A small network was shown many inputs. Here are its activations along a few directions, one row for each input.
Each table varies a few parts of the input and shows all the possible inputs, shuffled.
A made-up example of a description, with smaller parts first: one of 2 separate values, together with either a single point or one of 9 places along a line or (one of 5 places around a ring, together with one of 6 places along a line).
Shared parts are said once, and a part with two or three values counts as separate values.

Other details of the inputs shift rows strongly along two fixed directions, in all tables alike. That doesn't count.

Rows:
x1: [ 13   5  32  13 -73  26  43 -28  30  14  20]
x2: [-11 -14 -20   9  -1   3 -17 -14 -14  18  11]
x3: [-37 -22  11 -34  10  -9 -17  -7 -31  13  13]
x4: [ 25  19  15   6 -56  10  36  -6  26  10   7]
x5: [ 40  42 -47  25  23 -23 -25  55   5 -26 -64]
x6: [ 26  63 -52  14  18 -20 -32  48  17 -31 -52]
x7: [-26 -44   0  -1  29 -18 -24   0 -23   4   3]
x8: [ 25  52 -32  24  30 -19  -1  69  41 -32 -51]
x9: [-20 -11  -9   6  26 -29   6   7 -39   2  -2]
x10: [ 36  16  36  18 -56  35  44 -10  50 -14  13]
x11: [  1 -21  -8 -11  15   9 -22  -2 -34  -5  -5]
x12: [ 19  52 -34  10  30 -19 -32  61  30 -37 -56]
x13: [-12 -34   1 -14  16  18 -20 -19 -45  18  19]
x14: [ 14   3  31  33 -61   7  46 -25  49   1  30]
x15: [  7  -7  49  15 -47  16  40 -12  41   8  18]
x16: [ 14   1  49  -1 -59  18  49  -7  42  12  18]
x17: [-31 -21  -3 -18  14  -2 -29  -3 -20   4   0]
x18: [  1 -29  12   4  17  -2  -7  -8 -28  -6   7]
x19: [-17 -37  14  10   4 -15  -2 -21 -42  13   8]
x20: [-30 -17  -5 -25  19  -6  -2  13 -30  11  -2]
x21: [-34 -16 -11 -21  30  -1 -10  12 -33  23   5]
x22: [  6 -11  47   1 -39   2  40  -6  26  15  22]
x23: [-20 -30   9 -23   6   5 -10  -4 -31  35  15]
x24: [-19 -25  -4  -9  17  10 -27   2 -25  23  -4]
x25: [ -2 -36  19 -12  15 -12   2 -10 -42   5  22]
x26: [  6  -5  34 -15 -49  16  33  -6  24  19  17]
x27: [ 56  51 -49   9  22  -3 -25  60  22 -36 -53]
x28: [ 43  33 -46  34  36 -13 -31  49  31 -48 -41]
x29: [ -4 -18  -1 -18  59 -27   7 -47   0  12 -28]
x30: [-35 -45  -4 -15  15   6 -27 -15 -28  28  20]
x31: [-25 -34  12 -15  32 -14  10  -8 -51   2  26]
x32: [ -3  -6 -11 -27  43  -1   5 -54   9  30 -19]
x33: [ 18  61 -45   7  31  -7 -41  59  33 -19 -46]
x34: [-18 -40  12  -4  13 -28  -2 -15 -58  20  12]
x35: [-12 -17  -2  -6  22   0 -23  -8 -27 -16   7]
x36: [-11  -4 -16 -16  28   8  -3   6 -32   7  14]
x37: [ 40  20  32   7 -51  22  46  -1  43 -10  15]
x38: [-27 -21  -4   2  13 -14 -22 -16 -38   1   2]
x39: [  5  -7  24  20 -56  12  35 -28  30   4  24]
x40: [ 34  79 -52  26  12  -9 -27  48  37 -21 -44]
x41: [ 22  52 -41  16  31 -12 -10  72  33 -34 -61]
x42: [ -9 -24   3   7  -1  -5  -7 -12 -34   6  -7]
x43: [ 22  30  24  -1 -54  30  61  -2  47  -9  27]
x44: [ -7 -20  -7 -27  57 -19   1 -47  -8  12 -36]
x45: [ -8   7 -10 -18  21   4 -23  -1 -22   2  16]
x46: [ -4  -4   0  -9  15   0  14   9 -20 -13   5]
x47: [  3  -6  38  -2 -57  29  32 -14  35  14  15]
x48: [ 10  36   8  14 -48  20  50  -4  36  15  21]
x49: [-21 -32  -9 -15  15  -9 -19 -15 -63  37  13]
x50: [-29 -13  -1 -10  10   8 -25  -6  -9  17  13]
x51: [-20 -13  -5  13  19 -24 -20  -9 -28  -3   2]
x52: [  7  15  35 -16 -49  21  34 -23  27  -4  40]
x53: [-13  -8 -14  -9  22  11 -31 -10 -24   2  17]
x54: [ 34  47 -60  33  25  -2 -41  46  10 -14 -59]
x55: [-22  -8 -20 -11  15 -15   0   5 -43   8  -4]
x56: [-26 -17 -12  -6   7 -10 -25 -17 -37   6   4]
x57: [ -8 -13   3   4  23  -9 -17  -6 -17 -17  12]
x58: [ -8   0  45  12 -41   9  31 -16  45   1  28]
x59: [ 19   5  22   9 -54  41  33 -27  48   8  45]
x60: [-19 -22 -10 -19  23   2 -32 -12 -39  -7  11]
x61: [ 11  17  42  -4 -46  18  40 -19  34 -12  35]
x62: [ 32  64 -35  34  19 -31 -17  49  31 -37 -46]
x63: [-31 -51  13 -15  20  -3 -21  -8 -47  14  -5]
x64: [ 19  13  29  20 -60  24  39  -2  76  -7  11]
x65: [-11 -21 -10 -38  49 -13   1 -55 -10  21 -27]
x66: [ 44  34  22   7 -57  36  43  -2  55   6  25]
x67: [ -7  -5  13  -8  19 -15  -5  -5 -19 -12  19]
x68: [ 26  58 -27  21  27 -25 -22  62  46 -37 -49]
x69: [ 24   6  11   6 -44  28  23 -13  43 -11  23]
x70: [-35 -29   8 -12  18  -7 -24  -6 -24   2   2]
x71: [ 15  33  24  20 -58  11  65  -2  44  -3  12]
x72: [ 35  70 -41  28  10 -20 -19  50  34 -39 -54]
x73: [-19 -32  -9  -4  -8  -4 -11 -23 -29  13  13]
x74: [-20 -32  -4 -13   2   2 -18  -4  -9   9   4]
x75: [ -7 -34   0  -5  11   4 -12 -14 -22  -8  15]
x76: [-37 -25 -12  -7  17  -5 -32 -26 -50  24  19]
Each input here is: one of 4 places along a line, together with either a single point or (one of 3 separate values, together with one of 6 places around a ring).
Question: The inputs of x40 and x72 match in every part but the place on the line of 4. If x23 is changed in the same way as x40 into x72, which row does it become?
Answer: x16
Question: Change only the choice among 3 separate values in x50. List by row number the other rows that result.
Answer: x53, x76
Question: Change only the choice among 3 separate values in x16. List by row number the other rows that result.
Answer: x5, x37

Rows:
x77: [-31 -59  12   7  -5 -13 -23 -13 -64  -6  49]
x78: [-35 -35  21 -30   9 -14  10 -11 -69  25  17]
x79: [-13 -43  49   5 -27  -2  27  -9 -34   6  42]
x80: [-17 -31  -8 -43  64   2 -47 -28 -21   9  -4]
x81: [-11  14  35   8 -38   6  28  25   4 -19  41]
x82: [ -5 -30 -12 -15  54   3 -42 -31  -9 -14 -23]
x83: [ 17  27 -26  15  33 -38  -6  12 -12 -12 -43]
x84: [ 27  54 -10  24 -39  31 -16  44  49 -23  18]
x85: [ 25  37 -43   2  35   9 -21   9  29   9 -30]
x86: [-11   0  42   6 -51  14  62 -41  63  39  20]
x87: [ 13 -19  35  14 -44  11  65 -64  38  21  34]
x88: [  4   7  46  -4 -33  13  37 -26  89   1  -1]
x89: [-26 -53  20 -12 -26  17  -5 -53 -53  34  34]
x90: [ -3  -3 -35 -17  27   1 -52  12 -43  20 -10]
x91: [  0 -33 -20   6  15 -21 -25  -7 -52   5 -10]
x92: [  1  34  11  34 -52   7   2  46  55 -20  10]
x93: [-28 -32  17 -15  13  -4   0  21 -56   1  18]
x94: [ 30  21   9  21 -19 -17  21  16   7  -7 -15]
x95: [ 15  27  -5  -2 -28  25  13  46  24 -13   7]
x96: [-12 -26 -25   0  41   2 -22 -36 -29  17 -12]
x97: [ 34  45  11  46 -34  -8  15  50  38 -45   5]
x98: [-18 -32  23 -16 -27  34  -8 -11 -26  26  51]
x99: [ -2   9 -31  21  17  -9 -40  68   4 -14 -40]
x100: [-12 -33  13  -1 -20 -10  22 -60 -26  21  22]
x101: [  5  37  23  -3 -34   1  58 -14  30   6   4]
x102: [  8  46 -42   5  14  -1 -36  77   2 -38 -11]
x103: [-40 -16 -19 -12  29 -29 -27  -9 -34  27 -25]
x104: [-18  -6   3 -26  -9  13  -4 -45 -19  39  28]
x105: [-20 -25  24 -52  21   9  13 -33   6   6  17]
x106: [ 24  10  -8   1  64 -32 -16  12  19 -37 -50]
x107: [  7  20  26 -16 -43  29  72 -30  55  25  30]
x108: [ 24  12 -45  30  17  14 -52  46  -7 -31 -35]
x109: [ 25  35  21 -10  11   1  34   6  64 -30 -26]
x110: [ 30  42 -20  25 -29  18   7 -17  43  -7 -22]
x111: [-31 -24 -13  -8  17 -22 -32  13 -41  25 -21]
x112: [ 20  41 -45 -10  14  -3 -18  52  -1  -8 -38]
x113: [ -9 -23 -14  -2  65 -40  -6 -11 -44   8 -24]
x114: [  4   5  20  29 -61  34   2  -4  20 -18  43]
x115: [ 21 -14 -22   1  56 -21 -30  -8  12 -33 -41]
x116: [-41 -40  35 -32  18  -8  43 -49 -40  37  30]
x117: [  7  44 -51 -16  30 -11 -15  27  -2  -5 -39]
x118: [ 41  12   0  40 -42  12  14  26  36 -28   0]
Question: The inputs of x118 and x77 match in every part but one. If x93 is changed in the same way as x118 into x77, which row does it become?
Answer: x81
Question: The inputs of x82 and x89 match in every part but one. If x88 is changed in the same way as x82 into x89, which row does it become?
Answer: x111
Question: Describe the family of inputs behind these rows.
Answer: one of 6 places along a line, together with either a single point or one of 6 places around a ring
Question: List by row number the other rows that have the place on the line of 6 in common with x107.
Answer: x85, x86, x87, x96, x113, x116
Question: Change only the place on the line of 6 in x94. List by row number the other rows that result.
Answer: x79, x83, x97, x106, x113
Question: List by row number the other rows that have the place on the line of 6 in common with x104.
Answer: x83, x100, x101, x103, x110, x117

Rows:
x119: [ -3 -26   8  -5  24 -12 -10 -18 -23  -1   6]
x120: [ 42  50 -15  32 -17  17  14  19  79 -34 -21]
x121: [  0  -8 -30   8  23  -9 -21  -3 -18   5 -21]
x122: [-27 -42  27 -18   8 -10   3 -25 -23  15  12]
x123: [-14  -4  25 -13 -25  -5  39 -29  -7  18  29]
x124: [-10 -24   8  -3  26  -6  -8 -18 -24 -10   7]
x125: [ 12  10   0   8  -2  -6   6  12  25  -9 -28]
x126: [-13   4 -17   9   0   3 -30  52 -32  -4  11]
x127: [-24 -35  31 -16   2 -11   5 -26 -11  11  20]
x128: [-31 -30  21  -9  -3 -18   5 -31 -27  18  17]
x129: [-10 -10  21 -13 -36  21  18 -41   1  27  25]
x130: [ 16  18  16  -4 -25   7  43  -1  28   1  -1]
x131: [-30 -25  17 -17  -5   4  16 -31 -27  38  23]
x132: [ -8  -4 -45 -21  83 -38 -48  35 -50 -15 -40]
x133: [-17 -11  36 -19 -16   6  40 -26   2   4  33]
x134: [ 48  56 -17  38 -14  -4  12  18  52 -26 -30]
x135: [ -8  14 -22  -1  21 -10 -11   8  -9  11 -12]
x136: [  8   2  24 -11 -44  31  27 -30  31  16  18]
x137: [ 24  32 -47  25  19 -11 -22  20  19 -17 -37]
x138: [-17 -43   2 -13  17   0  -9 -29 -27  16  12]
x139: [  8 -13 -13   2  39 -15 -21   2 -21  -9 -22]
x140: [ -1   9  -5   6  22 -13 -12  16  16 -24 -23]
x141: [ -3   5 -46  -9  62 -15 -40  34 -26   2 -46]
x142: [ -9 -16  28 -24 -23  19  10 -37   9  17  34]
x143: [ 32  32 -26  41  -9  -1 -29  66   1 -41 -16]
x144: [ 23  39 -12  38 -30  -1 -16  70  26 -37 -14]
x145: [-21 -21  -4 -21  33  -4 -13  -4 -27  20  -1]
x146: [ 12   7   6  30 -57  23   5  25  15 -12  32]
x147: [-32 -35  21 -28  14   0   3 -26 -26  29  30]
x148: [  2 -16 -27   1  28  -4 -22   0 -15   1 -22]
x149: [ -2  15  33  -2 -34  25  42 -17  47   7  28]
x150: [-19 -39   4  -5  21 -15  -9 -31 -56  17   6]
x151: [-25 -23  27  -7 -37   5  13  14 -44   5  51]
x152: [ -8  -6 -47 -20  83 -34 -45  35 -53 -12 -48]
x153: [-17 -10  16 -16 -26  12   9 -42  -7  25  30]
x154: [  5  19 -19  -7  19  10 -25   8  14 -16 -16]
x155: [ -6  -5  30   6 -36  -1  32 -24  18  14  10]
x156: [ 22  -1  36  12 -44  18  46 -29  34   4  16]
x157: [ 28  19  -5  15 -13   9   9   1  50 -12  -5]
x158: [ 47  57   2  12 -42  31  23   9  85 -14 -15]
x159: [ 36  57 -21  30 -46  26 -18  62  40 -31  -5]
x160: [ -9   0 -25 -11  37 -24 -12  12 -39   3 -25]
Question: Describe the family of inputs behind these rows.
Answer: one of 6 places around a ring, together with either a single point or one of 6 places along a line
Question: The inputs of x152 and x138 match in every part but the place on the ring of 6. If x133 is changed in the same way as x152 into x138, which row does it become?
Answer: x120
Question: The inputs of x137 and x135 match in every part but the place on the ring of 6. If x148 is changed in the same way as x137 into x135, which row does it become?
Answer: x141
Question: Change only the place on the line of 6 in x156. List by row number the other rows that result.
Answer: x119, x124, x134, x139, x150

Rows:
x161: [ 24  48 -24  19  17  -7 -10  19  59 -18 -42]
x162: [  7  13  38   8 -53   6  31   5  39   2  20]
x163: [ -1  -9  32 -10 -21   4  15  -6 -11  -1  31]
x164: [ 37  31 -32   6  33  -1 -17  28  27 -33 -52]
x165: [  5  -6 -58  -2  72 -32 -55  20 -44 -14 -66]
x166: [-11 -12  21  -7  -7   5  24  -6   9  20   7]
x167: [ 24  17  32   0 -36  23  54  -9  46   3  20]
x168: [-11  15  26   2 -39   6  39   0  31   3  18]
x169: [-12 -20  26 -19   2   7  19 -50  -1  13  32]
x170: [-36 -29   4 -27  29 -10  -6 -10 -60   3  21]
x171: [-24 -48  -6   7  19 -15 -27  -7 -62   4  13]
x172: [-24 -29  -6 -14  32 -22 -16 -42 -41  21   6]
x173: [ -2  -4  -1 -16 -17  29  -8 -12  -3   9  28]
x174: [ -4 -12  32  -6 -29  10  26 -27  32  10   4]
x175: [-35 -27  -9 -14  24 -22  -9  -8 -65  12   7]
x176: [ 39  57 -51  24  -7  15 -27  38  34 -14 -37]
x177: [-27 -39   6 -13  15 -23 -19  -9 -71  15  14]
x178: [ 27  30 -43  16  35 -16 -13  39   3  -9 -50]
x179: [ 23  11  40  23 -63  28  43  -8  51 -19  40]
x180: [ 23  46 -45  14   2  15 -37  47  40 -11 -36]
x181: [-23 -32  18  10  -9   0  -7  -2 -13   1  21]
Question: Describe the family of inputs behind these rows.
Answer: one of 3 separate values, together with either a single point or one of 6 places along a line
Question: The inputs of x176 and x180 match in every part but the choice among 3 separate values. If x175 is changed in the same way as x176 into x180, which row does it become?
Answer: x168
Question: Change only the place on the line of 6 in x174. List by row number the other rows that result.
Answer: x161, x162, x166, x168, x181
